These are the activations of a small neural network, seen along a few directions. Each row is one input.
In each table, some parts of the input vary, and every possible input appears once, in random order.
Descriptions start from the smaller parts, as in this example, which fits no table here: ring(5) and (point or (values(2) and line(4)) or line(9)).
Shared parts are said once, and a part with two or three values counts as separate values.

Other details of the inputs vary at random and push rows far along three fixed directions, the same in every table; ignore that.

Table:
row 1: [ 15  27 -12  25   7  17 -16  13  21  15   8  28  -3]
row 2: [-19  11  -3   1   4  -5   2   4  -8   0  -6   3 -20]
row 3: [ -5  26  -3  17 -43 -15  32  17  -4  20  30   3   6]
row 4: [-14   6   5   4  11   2 -18   5   6   2 -10  31  -8]
row 5: [ -6 -11   5  -5  -5  -4   1  -2   1  -1  -2  -5   6]
row 6: [  6 -11  -1 -17   5  -9  12  -3 -16 -10  -5 -31 -11]
row 7: [-1 -4  5  7 -8 -3 -2  4 -1  5 -1 19  4]
row 8: [ 16  -2   5   6 -50 -11  30  11   4  20  32  -4  36]
row 9: [  8 -18   4 -14   4   0  -7 -10  -4  -6  -8  -9   8]
row 10: [ 24 -40   6 -31   2  -4  12 -15 -12 -18  -4 -45  20]
row 11: [ 37 -35   2 -23   2   1  -2 -14  -5 -16  -3 -30  21]
row 12: [ 10  16 -11  -1  44  18 -31   9   8 -10 -17  21 -17]
row 13: [ -5  32  -7  27  11  13 -20  16  24  12   4  40 -10]
row 14: [-12   1   9  21 -42 -12  24   7  -8  23  14  19   6]
row 15: [ 20  -3  -8  -1  10  10   0   1   8  -5   3 -15   8]
row 16: [-37  -2  12   8 -41 -23  36  -4 -18  14  11  -8  -6]
row 17: [ 32  -5  -6   3  18  22 -20   4  26  -4   2  -1  22]
row 18: [-18  -4  -2 -21  23  -8  -3  -7 -17 -19 -20 -17 -24]
row 19: [-16   3  10  19 -41 -12  24   7  -3  25  15  15   6]
row 20: [-35  -1   6 -15   2 -22  17  -5 -33  -8 -12 -14 -34]
row 21: [-28   3  15  13 -38 -15  32  -1 -12  19  13   6   0]
row 22: [-19  15  -7  -5  36   6 -19   2  -7 -13 -21  15 -27]
row 23: [-44  -6   9 -13  -2 -17   8 -17 -25  -8 -15  -7 -20]
row 24: [-15  -4   0 -10   3  -7  13  -8 -15 -10  -6 -18 -12]
row 25: [ -2  19  -8  -2  12   4 -19  10  15  -8   2  16   6]
row 26: [ 9 19 -8 19 -2 10  2 12  9 12  9 13 -3]
row 27: [ 29  10  -9  22 -24   6  15  11   8  24  23  -3   9]
row 28: [ 30   7 -12   5  20  16 -17  10  21  -3   3   1   3]
row 29: [ 17   9  -1  16   6  18 -16  10  25   9   6  24  15]
row 30: [-11   4  -4 -16  34   1 -11  -5 -11 -20 -19  -4 -24]
row 31: [ 21  -1  -1  13 -42  -8  38   7   2  19  30 -26  12]
row 32: [ -5  -9  12   8 -41 -14  30  -1  -3  16  19 -12  12]
row 33: [ 54 -15  -8 -11   7  11   8   2   5  -7   9 -39  17]
row 34: [ 35 -15  -7  -5   2   9  -3  -1  19  -6   8 -28  23]
row 35: [ 20 -27  -4 -23   4  -2   5 -18  -4 -16  -1 -48  13]
row 36: [  4   2  -3  -3  30  15 -37   0  13  -6 -17  27  -1]
row 37: [ -9 -13   3 -15   0 -11   9 -11  -8 -13  -3 -27  -5]
row 38: [ 10  14  -9   8  12   9 -11   7   3   5  -2  11 -11]
row 39: [-32  -9   9  -8  -1 -15   1  -5 -23  -6 -18  13 -14]
row 40: [-17  13   2  16 -37 -16  34   3 -21  23  15  -2 -16]
row 41: [ 13   1   5   7 -49 -10  29  10   7  19  32  -9  36]
row 42: [-25   2   7   0   2  -4   2  -4  -6  -2  -6   7  -8]
row 43: [-23  -3   8  -3   2  -4   0  -2 -12   1 -12  15  -6]
row 44: [ -5 -14   2 -17   6  -6   9 -13 -11 -16  -6 -29  -2]
row 45: [-43  -1   4 -20  30  -9  -9 -13 -21 -24 -28  -2 -30]
row 46: [ 38 -19  -7 -36   1 -10  16  -1 -13 -22   7 -59  17]
row 47: [-28  14   3  12  -5  -1  -6  -1   1  10  -3  24 -10]
row 48: [ 18  -5  -4   0   3   7  -7  -6  11  -3   4 -12  10]
row 49: [-10   6   3   7  14   7 -16   5  -3   0 -13  36  -6]
row 50: [-10  23  -9   0  42  12 -35   2   7 -10 -19  28 -27]
row 51: [13 16 -7 18 -3  6  0 16  9 15  9 12 -5]
row 52: [-1 -3  5  7 -6  1  1  3 -5  4 -1 20  3]
row 53: [ 16 -30   5 -22  -1  -4   5 -17  -6 -12  -2 -37  16]
row 54: [-16   5  10  20 -40 -11  23   6   2  24  18  11   7]
row 55: [-39 -11  10 -24  26 -10 -10 -12 -25 -19 -30   7 -21]
row 56: [ -9   2  11  22 -41  -9  28   6 -11  22  16  20   7]
row 57: [ 46  -1 -13   4  16  19 -15   7  30  -4  10 -13  19]
row 58: [-37  -2   6 -18  34  -2 -21  -9 -12 -19 -31  15 -21]
row 59: [-11   4   2   9  -5   1  -3   3   8   6   1  10   2]
row 60: [ -9  29  -5  26   9  13 -22  14  26  12   3  41  -7]
row 61: [ 50  -7 -13  -4  16  19 -15  -2  24  -8   7 -22  20]
row 62: [-28   6  10  14 -39 -15  26  -5 -10  19  14   3  -4]
row 63: [-11   4  -5 -16  35   2 -13  -1 -17 -16 -24  -1 -26]
row 64: [-33   3  12   3  -6  -9   6  -1 -14   6  -6  22 -12]
row 65: [ 4  6  1 16 -9  8 -7  3 14 15  7 18 11]
row 66: [  5  -7  -5 -10  10  -1  -1  -4   1 -11  -4 -21  -2]
row 67: [-10  25  -1  24   8  12 -23  14  25  12   2  44  -5]
row 68: [ 23  -2  -6  -2  11   9   0  -1   9  -7   5 -16   7]
row 69: [ -9  -1   3   5 -42 -20  44  -6 -23  15  18 -29  -6]
row 70: [-5 -6  4 -2 -2  0  5 -5 -1 -3  0 -7  5]
row 71: [ 13  -4  -5 -10  12   3   6  -3  -6 -10  -2 -22  -4]
row 72: [-16  -1  -2 -23  27  -8  -6 -11 -24 -18 -21 -13 -31]
row 73: [ -4 -22  10  -2 -39 -17  38  -7 -27   8   9 -19  12]
row 74: [ -4 -10  -3 -16   5  -7   6 -14 -13 -12  -7 -28  -7]
row 75: [ -5  11   6  27 -27  -2   7  13   5  23  13  36   4]
row 76: [ 19 -16   3  -6   3   4  -8   1   9  -2   0  -4  15]
row 77: [ 15  -7  -4  -3   7   6  -7   0  14  -6   2 -14  10]
row 78: [ 23   0  -5   3  16  17 -23  -1  23  -3   0   4  13]
row 79: [-13   4  10  19 -41 -10  21   1  -6  26  15  15   6]
row 80: [ 50 -16 -10  -9   6  11  -3  -7  16  -9  12 -38  22]
row 81: [ 19  -1  -8   0   6   7  -4  -4   9  -3   4 -14   5]
row 82: [ 23  12 -10  18   8  19 -21   6  28   7   9  15  12]
row 83: [ -2  43 -13  22  13  13 -26  23  26   7   8  48  -2]
row 84: [ 39  -6 -12  -3   3  11   0  -1  10  -1   8 -26  12]
row 85: [-12 -12   9 -11  -3  -7   2 -13  -9  -4  -5  -8  -2]
row 86: [ -2 -10   6  -4  -1   1   3  -3  -1  -1  -2  -4   7]
row 87: [-6 11 -4 10 -2 -1  2  5  6  5  3  5 -6]
row 88: [-38   4   6 -21   0 -19   0  -3 -16 -16 -10  -1  -7]
row 89: [ 11  18  -3  23   8  19 -18  12  28  11   7  32  10]
row 90: [-31  -3   8 -23  -2 -21   0  -1 -26 -15 -14  12  -4]
row 91: [-45  -9  12 -16  -3 -18   8 -17 -27  -8 -16  -5 -20]
row 92: [ 22  -1  -5   2  18  15 -23   4  26  -5   0   4  13]
row 93: [-7 11  3 18 -9  2 -9  5  2 14  1 39 -2]
row 94: [ 45 -15  -5  -1  12  18 -22   7  27  -1   2  -1  29]
row 95: [-27  18   3  13  -1  -1   0   3   1   6   0  23 -14]
row 96: [ 13   7  -2  14   5  14 -18  10  27   9   4  23  13]
row 97: [ 22 -18  -4 -20   8  -2  16  -6 -17 -12  -3 -42   0]
row 98: [  9  -2  -1   5   6   7 -16   0   3   2  -5  22   3]
row 99: [-15  -4   3  -8  -2  -8   5 -13  -9  -7  -3 -14  -9]
row 100: [ 52 -31  -1 -17   5  11  -8  -9  12  -9   6 -31  32]
row 101: [-21  -5   0 -20  26  -6  -2 -12 -18 -23 -19 -16 -21]
row 102: [-34   4   0 -13  32   0 -17  -8 -10 -19 -25   7 -24]
row 103: [-16  10  -3   2   5  -5   3   7 -12   2  -7   5 -22]
row 104: [ 10   1   0  15 -12   6  -7   5   5  13   3  26  10]
Each input here is: line(8) and (point or (values(3) and line(4))).
Q: The inputs of row 50 and row 100 match in every part but the line(8) part. If row 30 is changed in the same way as row 50 into row 100, which row does it become?
A: row 64
Q: The inputs of row 92 and row 7 match in every part but the line(8) part. If row 23 is changed in the same way as row 92 into row 7, which row does it become?
A: row 98
Q: The inputs of row 44 and row 52 match in every part but the line(8) part. If row 95 is changed in the same way as row 44 into row 52, which row does it become?
A: row 56
Q: Change only the values(3) part in row 104. List by row number the other rows that result.
A: row 39, row 73
Q: Change only the values(3) part in row 70. List by row number the other rows that result.
A: row 16, row 23
Q: List by row number the other rows that have the line(8) part in common with row 24.
A: row 13, row 15, row 57, row 61, row 66, row 68, row 74, row 80, row 81, row 83, row 87, row 101

Table:
row 105: [-11 -14   8 -11  -2  -5   8  -5 -13  -4  -8  -5  -3]
row 106: [ 23 -21  -5 -15   8   5  -4  -5  10 -14   0 -25  22]
row 107: [-26  18  -5  -3  20   0 -14   1  -6  -7 -14  15 -19]
row 108: [ 14  -3  -2  -9  17   7 -23  -1  17 -10  -3   0   8]
row 109: [  2  12   1  21 -11   4 -11  11  10  17   6  37   2]
row 110: [-18   0   8   0 -19 -13  29  -4 -20   4   7 -18  -5]
row 111: [27 -5  0  3 -4 12 -4  3 11  7  8  2 21]
row 112: [ 16  -1  -5  -6  27   9 -16   4  11  -9  -7  -4  -2]
row 113: [ 19   0  -6 -13  17   8 -11  -5   7 -15   0 -17   5]
row 114: [-11  -5   4 -12 -10 -12  22  -8 -23   1  -2 -16  -8]
row 115: [-37  11  -1  -2  12  -7  -2   1 -13  -9 -15   9 -25]
row 116: [  8 -19  -1  -8 -10  -6  20 -19 -14  -3   1 -46  -6]
row 117: [  0  18  -3  26 -17   7  11  16   6  23  13  27  -4]
row 118: [ -1 -19   9 -13 -13 -11  15  -6 -14   1   0 -16   5]
row 119: [ 23   9  -5  10  -1  14 -14   5  27   4  13  12  21]
row 120: [-30  11   0   0  18  -6  -9   0 -17  -8 -19  24 -29]
row 121: [ 15   6   4  24 -28   5  15   8  16  22  23   8  24]
row 122: [ 15   2  -9  -8  23   8 -20   5  12 -10  -7  -6   1]
row 123: [ 27  -3  -2  20 -28   6  11   9  13  18  19   9  24]
row 124: [ 16 -13  -2 -14   1  -6   8  -7 -16 -10  -2 -24   4]
row 125: [  0  10  -4   8  10   7 -17   4  21   0   1  22   5]
row 126: [ 11   7  -9  -2  36  10 -34   7   6  -9 -15  22 -12]
row 127: [-28  -6  13  -4  -7 -13   9  -3 -14  -1  -6  -1  -9]
row 128: [ -4 -23   6  -2 -22  -9  22 -21 -14   6   5 -33   2]
row 129: [ 16  -3  -8 -14  20   7 -11  -3   9 -17  -3 -16   0]
row 130: [-18  21   2  24 -26  -1   6   9   7  21  12  28   6]
row 131: [ -8  -4   3 -15   2  -8   7  -2 -17  -3 -11 -10 -15]
row 132: [ -9  15   4  26 -34  -4  32  12   1  22  20   6  -1]
row 133: [-44  14   8   5  22   0 -15   2  -4  -4 -19  37 -24]
row 134: [ 27 -18  -1 -14  11   7 -13  -7   0 -13  -5 -12  17]
row 135: [-29   5   3  -8  -9 -19  12  -4 -15  -2  -1  -8 -20]
row 136: [ 14  -1  -2   2  -3   5 -10   5  16   5   5   2  16]
Q: Describe the family of inputs behind these rows.
A: values(2) and (point or (values(3) and line(5)))
Q: The inputs of row 132 and row 133 match in every part but the values(2) part. If row 124 is changed in the same way as row 132 into row 133, which row does it become?
A: row 134
Q: Change only the values(2) part in row 127. List by row number the other rows that result.
A: row 112
Q: Change only the line(5) part in row 131. List by row number the other rows that result.
A: row 112, row 122, row 126, row 135
Q: Change only the values(3) part in row 119. List by row number the other rows that result.
A: row 108, row 125
